Each row below holds a small network's activations on one input, seen along a few directions.
In each table, some parts of the input vary, and every possible input appears once, in random order.
A made-up example of a description, with smaller parts first: ring(5) and (point or ring(11) or (values(3) and line(4))).
Shared parts are said once, and a part with two or three values counts as separate values.

Other details of the inputs vary at random and push rows far along two fixed directions, the same in every table; ignore that.

A family of inputs:
R1: [ 26  -5   8   1  -8  -4 -16  -2 -22  11  -7   2  14]
R2: [-46  15 -15 -19   7  -3  21  -5  15 -15   5  17  -8]
R3: [-21  -4   2  -6  -5   0   4  12  21   1   3   9   0]
R4: [-43  13 -13 -16  -2   2  20  -2   4 -15  -1  22  -9]
R5: [-19  -6  -2  -1  -4   2   3   6  23  -2  -5   4  -7]
R6: [ 43  15  19   7   4   7 -11 -19 -37  -1  -3  -9  -1]
R7: [  1 -24  -8   4  -5 -19 -15  19  21  28  12 -15  29]
R8: [ 34  24  21   4   1  17  -3 -19 -42 -10  -7   3 -10]
R9: [-20  -6  -9 -10  -6  -6   3  -3   9  -4 -11  17   3]
R10: [ -4 -22 -19  -1  -6 -27  -9   8   6  23   5  -6  36]
R11: [-42  12  -6  -5  -2  12  22   7  11 -13   3  11 -19]
R12: [-38  21  -2 -26   8  -3  14  -6  15 -19  10  18  -6]
R13: [ 44  -1  19   6  -2   9 -17 -18 -28   0 -20  -2  -3]
R14: [ 35   0  19   7   1   5 -17  -2  -1   4   0 -15  -2]
R15: [-12 -17 -11   5   1 -10  -3   9  21  12   1 -14   7]
R16: [ 57   2  26  15   0   9 -23  -3 -24  12   2 -24  -1]
R17: [ 31 -18   1  19  -7   0 -13   7 -12  22  -4 -23  12]
R18: [ 44 -25 -16  29   5  -5   1  14 -18  12  11 -18  11]
R19: [-47   7  -7  -7  -1   7  19   8  19 -14  -1  13 -20]
R20: [ 43  15   5  22  11  23  13  -6 -38 -22   7  -4 -28]
R21: [-39  16   3 -17   3   8  16   7  28 -17   8  16 -16]
R22: [-36  21  -1 -24   3   1  13  -4   9 -18   4  23  -7]
R23: [-36  14  -2 -24  -1  -1  14  -3  12 -17  -2  26  -6]
R24: [  1 -32 -15  -1  -5 -27 -15   2  16  22  -7  -4  31]
R25: [  0 -34 -11  10 -12 -16 -12  14  22  23  -5  -9  21]
R26: [ 31  -4   3   7   2  -4 -10 -13 -22   8  -6 -12   8]
R27: [  7  26  23   7  -2  35   8  -9 -26 -24 -15   9 -41]
R28: [  4 -31  -9   7  -3 -17 -14  10  29  22  -2 -18  21]
R29: [  7 -25 -11  -8   1 -31 -17   3  18  22   2  -9  37]
R30: [-15  17   4  -8  -2  14  11 -11 -17 -19 -15  22 -22]
R31: [-26   5  -7   0   0   0   9  12  13   1  11  -1   2]
R32: [ 14  11  14   9   5  16  -2  -8  -8 -10  -5 -11 -25]
R33: [ 10  27  22  -8   5  24   4 -23 -21 -28 -17  17 -30]
R34: [ -1 -16  -1   1  -5 -10 -10  14  22  14   4  -5  16]
R35: [ -1 -24  -8   7  -9 -17 -14  21  15  27   9 -10  28]
R36: [-39  20   1 -18   7   7  15   7  24 -15  16   9 -15]
R37: [-23   9 -11 -13   7 -13   9  -5   8  -4  12   3   9]
R38: [-16  -3  -5 -11   0  -6   1  -6  11  -5 -10  12   2]
R39: [ -5 -17  -8   6   2  -9  -5   6  19  10   2 -17   5]
R40: [ 21  -8   2   4  -1  -3 -12 -10 -19   6 -14  -4   5]
R41: [ -3 -15  -5   2   3 -11  -8   2  31   9   3 -15   5]
R42: [-36  18  -6  -9   8   8  20   0  19 -15  11   0 -21]
R43: [ -3  36  16  -1   6  24  13  -7 -10 -22   9   0 -29]
R44: [ 13  33  23   7   2  38  11 -13 -28 -25  -7   2 -42]
R45: [ -7  26  11   3   1  29  15  -4 -13 -20  -3   5 -33]
R46: [ 32   4  13  -3   4  -7 -17 -12 -16   6   1  -9   9]
R47: [-38  13  -3 -24  -4   0  14  -1   9 -17  -2  29  -6]
R48: [ 35 -14  -1   8   4 -14 -16 -10 -14  19  -2 -22  18]
R49: [ 34  18  31  11  -7  30  -8  -3 -34  -6  -7   3 -20]
R50: [-17   3  -2 -15  -2  -9   0  -1   4   0   3  13   9]
R51: [-15   8  -1 -18   4  -9   1  -3   8  -4   6   9   9]
R52: [  6 -22 -10  -9   5 -32 -17  -1  22  19   6 -13  33]
R53: [-38  15  -8 -19  13  -3  14 -12  14 -18   1  13 -15]
R54: [ 50   4  23   2   1   5 -19 -17 -28   1 -12  -4   3]
R55: [-24   0 -13 -11   9 -12   4  -8  13  -5  -2   6   0]
R56: [  9  30  22   9  -8  36  11  -4 -33 -19  -6  13 -30]
R57: [ 45 -10   8  15  -7   1 -16  -9 -36  16 -13 -10  11]
R58: [ 29  15  18   4   3  18  -6 -20 -35 -11 -18   5 -18]
R59: [ -7  -9 -27  14   6   1  25  16   1  -9  15   4  -4]
R60: [-40   5 -28   2   7   5  39  17  12 -21  17  21 -16]
R61: [  2 -15  -9  -6   6 -21 -12  -9  18   9  -3  -8  17]
R62: [ 31  -5  11  -3  -4  -5 -17  -7 -16   7 -10   1  13]
R63: [ -4 -23  -4   8  -9  -7  -7   9  20  13  -6  -5  10]
R64: [ 30  18  17   6  -2  19  -2 -17 -41  -9 -15   5 -15]
R65: [ -4 -18  -2   3 -11  -9  -8  15  17  14   1   1  15]
R66: [-11  30   8 -10   2  14  13 -12 -20 -20  -2  18 -15]
R67: [  0 -33 -36  19  -1 -19  11  27  10  16  16  -5  22]
R68: [ 36  25  27  16  -2  31  -2  -7 -37 -10  -2  -7 -22]
R69: [ 57  -7  26  15  -3   9 -24  -2 -18  11  -6 -18   2]
R70: [-20   2  -4   4  -4   4   8  11   5   4   9  -1   1]
R71: [-43  11 -11 -16   3  -1  16  -5   9 -16  -6  22 -13]
R72: [ -8  -7  -9   3   3 -11  -2  11  18  13  17 -19  14]
R73: [ 28 -21   1  21 -12   1 -11   9 -14  21  -6 -17  12]
R74: [-42  19  -9 -17   1   0  19  -4   5 -15   6  21  -6]
R75: [  3 -30 -10   5   0 -18 -15   9  33  20   1 -21  20]
R76: [-16 -20 -13   8  -8 -10  -1  14  14  12  -2  -5   7]
R77: [  9 -34 -35  18  10 -24   7  20  16  16  24 -19  25]
R78: [  5 -22  -6   3  -1 -18 -16  18  21  27  13 -19  28]
Each input here is: line(6) and (point or (values(2) and ring(6))).
The inputs of R1 and R22 match in every part but the line(6) part. If R56 is changed in the same way as R1 into R22, which row does it become?
> R31
Which other rows does R76 become when the values(2) part takes its other values? List them by row number.
> R30
Which other rows does R35 become when the values(2) part takes its other values? List them by row number.
> R1
Which other rows agree with R12 in the line(6) part? List them by row number.
> R26, R33, R36, R37, R39, R44, R54, R55, R69, R72, R75, R77
Which other rows does R41 become when the line(6) part takes its other values? List them by row number.
> R5, R25, R28, R63, R75

A family of inputs:
R79: [-53  -6 -15 -27  -2 -16   5  10  34   5   8  11  13]
R80: [ 17  16  14   5   3  12  -2  -9 -12 -13  -6  -5 -19]
R81: [  4  17   5   9   3  26  20   7 -16 -16  12   3 -24]
R82: [-29 -16 -32  -7   8 -31   6   7  29   6  10   3  21]
R83: [ 15   5   8   5  -3  12   1  -7 -22 -12 -13  12 -13]
R84: [-18  18   6 -15   6   8   8  -6  11 -14   7   7 -11]
R85: [ -8  23  17  -8  -3  23   3  -9  -1 -18  -8  13 -21]
R86: [ 6 -3 -5  2  8 -2  5 -4 -2 -1  0 -5 -3]
R87: [ 4 -4  7  5 -5  4 -6 -2  4  1 -7 -7 -7]
R88: [ 40 -20   6   6  -1 -16 -30  -3 -14  27   2 -22  32]
R89: [ 45 -28   4  11 -12 -18 -27  -1 -19  32 -11 -16  34]
R90: [-18  35  11 -16   5  14  19 -15 -15 -27  -1  25 -21]
R91: [-39 -25 -30   9  -2 -21  13  35  42  17  23  -7  19]
R92: [ 34 -13   4  20  -5   4 -16  -4 -19  11 -16 -13   1]
The inputs of R79 and R88 match in every part but one. If R91 is changed in the same way as R79 into R88, which row does it become?
> R81
Describe the family of inputs behind these rows.
> values(2) and (point or ring(6))
Which other rows does R89 become when the values(2) part takes its other values? List them by row number.
> R90
Which other rows does R87 become when the values(2) part takes its other values? List them by row number.
> R80

A family of inputs:
R93: [-32 -14 -13 -14  -1 -11   6   9  26   3  -6  16  -1]
R94: [ 30 -27 -10  28   2 -14 -16  22  26  21  17 -40  23]
R95: [  6 -20  -9   7   5 -26 -17   0   7  23   9 -28  26]
R96: [-24  30  12  -9   2  30  21 -18 -18 -32 -20  29 -47]
R97: [-12 -19 -12  26  -3   2  -6  28  32  10  13 -17  14]
R98: [  8 -15 -15  -2   0 -25  -7   6   3  14  21   0  34]
R99: [ 34 -10  20   9 -12  11 -18 -16  -5  14 -23 -16  -1]
R100: [-19 -18 -17 -12  -6  -9   3   6  15   9  -4  17   1]
R101: [ 18  -3  -2   2  11  -6  -8 -18 -10  -1  -7  -7  -1]
R102: [  6 -23   0   3  -7 -17 -21  13   4  35   1 -24  32]
R103: [ 38  19  37   7 -16  26 -16 -10 -32   5 -13 -14  -9]
R104: [ 41  14  28  -2  -1  13 -10 -16 -18  -9  -6   3 -12]
R105: [ 27  -1   1   6   3  -3   3  -9 -29 -11  -2  12   8]
R106: [-14  -4 -13   0  -9  -3  10  11  -5  13   4  17  20]
R107: [ 46   7  30  34 -11  42  -5   5 -19  -6  -4 -15 -26]
R108: [ 30 -30 -25   9   6 -28  -9  -5  -6  20  -4  -7  30]
R109: [-17  47  21 -19   6  24  15 -11  -5 -33   6  25 -27]
R110: [ -7  12  -9 -10   5  -5   9  -3 -10  -2  11  -2  -1]
R111: [-33 -13  -6  -9   0  -5  -4  -2  33   8  -9  -1   3]
R112: [-45  -5 -27   2  -5 -10  15   2   7   7   2   7   4]
R113: [-24   8   7 -15  -4   7   5  -3  18 -17 -14  18 -14]
R114: [ 33 -17  -4  22 -10   1 -13 -11 -30  16 -26  -8   9]
R115: [ 16 -11   3   5 -11  -2 -12  10 -17  12   3   6  19]
R116: [-19  43   9  -6   9  21  20 -22 -25 -38   0  15 -39]
R117: [ 37  11  23  10 -10  18 -14   0 -43   8 -11 -10  -7]
R118: [ 16  23  16   4 -11  24  -1  -3 -41  -7  -9   2 -16]
R119: [ 12 -16  -7  -3   0 -23 -10   7   4  15  18  -5  32]
R120: [ 21 -24  -7  30  -8  11   3  25  -6   6   4 -19  -2]
R121: [-49   6  -8 -20  -2 -10   9  17  30  -1  12  18   9]
R122: [ 43 -22  17   8 -13  -2 -30  -2  -1  22 -22 -15  18]
R123: [-43  -7 -16 -18  -6 -11  13  15  23  -7   7  23   2]
R124: [-28   0 -18 -15   9 -23   5   8  16   8  17  -9  18]
R125: [ -9   8   2 -15   1 -12   0   3  28   6  16   4  17]
R126: [ 30 -42 -18  42 -10  -7   5  23 -10  27   5 -21  18]
R127: [ 15  30  35  -3 -15  27  -2  -9 -14 -11  -7  13 -14]
R128: [ 49 -16  18   5   0 -14 -22  -4  -8  12  -1 -13  20]
R129: [-45   1  -3  -8  -2  -6   2   2  26   4   2  -7   3]
R130: [-17  -7 -26   9  12  -3  24  17  21  -7  26  -4  -9]
R131: [ 28 -32 -10  31   7 -16 -16  23  19  21  19 -37  22]
R132: [-10  13 -14   0   9   3  17 -22 -13 -17 -10  13 -18]
R133: [ 43  11  22   4   1  20 -12 -29 -19  -6 -16 -12 -15]
R134: [-31  41  22 -12  -7  30  14 -14  -1 -28 -10  12 -40]
R135: [ 25  21  23  -3   7  13  -5  -5 -25 -10   6   9  -8]
R136: [ 16 -29   6   3 -11 -23 -23  11  18  26  -5  -6  30]
R137: [-26 -15 -17  14   4   3  11  33  34   4  17  -7 -10]
R138: [-20  26   9  -6 -10  28  28  -8 -26 -36  -9  43 -29]
R139: [-24   5  -5 -16   4 -13  -2   0  27   9  15 -15  17]
R140: [-32  -7 -13 -16  11 -15   3 -10  36  -3   1  -3   2]
R141: [-25  44  17 -15   5  24  15 -21  -3 -33  -2   9 -38]
R142: [-18 -10 -17 -20  12 -23   8   0  23  -3   2   9   4]
R143: [-41   3 -14 -19  11 -14   6   7  25   2  18  -5  13]
R144: [-30  -9 -37  13  10 -11  35  16  17 -11  21   2  -3]
R145: [ 30  21  23  -4   8  19  -4 -21 -18 -22 -16   8 -20]
R146: [ 31  19  14  -5   2  12   2 -13 -33 -24  -1  17 -19]
R147: [-35  29  12  -5   1  22  15  -7 -13 -22  -6  17 -37]
R148: [-40  -2 -18 -18  17 -14   6  -6  32  -9   0   3   1]
R149: [-33 -13 -12 -12   4  -7   0   0  30   8  -9   2  -1]
R150: [-23  29  -3 -14  11  15  22 -23  -8 -32  -7  22 -39]
R151: [-50   5  -9 -13  11 -16   6  -5  30  -5  12  -7   7]
R152: [ 53   6  22   2   2   6 -10  -9 -36  -7  -6   2  -8]
R153: [ 23 -30  -4  12  -4 -11 -23   0  -4  30 -17 -16  17]
R154: [-53   2 -10  -9   4 -12   5   6  26   2   5  -1  -1]
R155: [ 33  10  13  17 -16  19   0  -6 -53   5 -15  -3  -1]
R156: [ 33  17  36   8  -9  27 -15  -8 -37   4 -13 -10 -11]
R157: [-21 -19 -19  17  -1   1  13  32  26   5  17  -6  -8]
R158: [ 58 -27  -6  36   8  -6 -14  19 -11  18   9 -38  15]
R159: [-41  -5 -11 -18   5 -11   6   9  35  -5  -7  17  -3]
R160: [-35   4  -1 -17  -6  -6   5  13  30   5  10  11  14]
R161: [ 57  -2   8  29  11  24  -8  10 -23  -2   7 -26 -13]
R162: [  7  27  10 -13   9  22  14 -21 -23 -37  -9  26 -37]
R163: [ 23 -28   1   8 -13 -17 -20  15  -3  31   4 -10  34]
R164: [ -3  -3  -3 -18   8 -11   1   3  13  -5   9   9   3]
R165: [-27  -2 -11 -23   5 -15   8  -7  43  -7   3   7   5]
R166: [ 40 -16 -18  15  -1 -20 -14   2 -30  27  -1 -26  38]
R167: [ -4 -26 -22   4  -8 -14   0   2   3  14 -11  12  18]
R168: [-21  12   1   1  -7  10   8  -6 -11  -8  -4   6 -20]
R169: [-14  14  -3  -7  10  -4   5  -9  -4  -5   5  -4  -9]
R170: [ 25  21   4   3   2  16   9 -13 -39 -13   5  17   0]
R171: [ -4  43  28 -12   7  30  11 -17 -21 -26   3   6 -30]
R172: [-43  -5 -10 -18  -3 -13  10  16  26  -8   5  20   1]
R173: [ 28 -30   5   7 -10 -16 -26  12   2  26  -6  -6  25]
R174: [ 23  17  33  -3 -13  19  -7  -5 -13 -10 -18  12 -14]
R175: [ 43 -25  -1   1   6 -19 -22  -5  -1  20  -6 -13  17]
R176: [-34  -1 -33  -2   8 -19  14  -3   4   5   6  -3  13]
Describe the family of inputs behind these rows.
> values(2) and line(6) and (point or ring(6))
The inputs of R94 and R130 match in every part but the line(6) part. If R139 is changed in the same way as R94 into R130, which row does it become?
> R110
The inputs of R152 and R164 match in every part but the line(6) part. If R124 is changed in the same way as R152 into R164, which row does it become?
> R143
Which other rows agree with R136 in the line(6) part and the values(2) part? List them by row number.
> R97, R111, R113, R129, R156, R160
Which other rows does R171 become when the ring(6) part takes its other values? List them by row number.
> R109, R128, R140, R145, R151
Which other rows does R136 become when the line(6) part takes its other values? List them by row number.
> R123, R138, R172, R173, R174
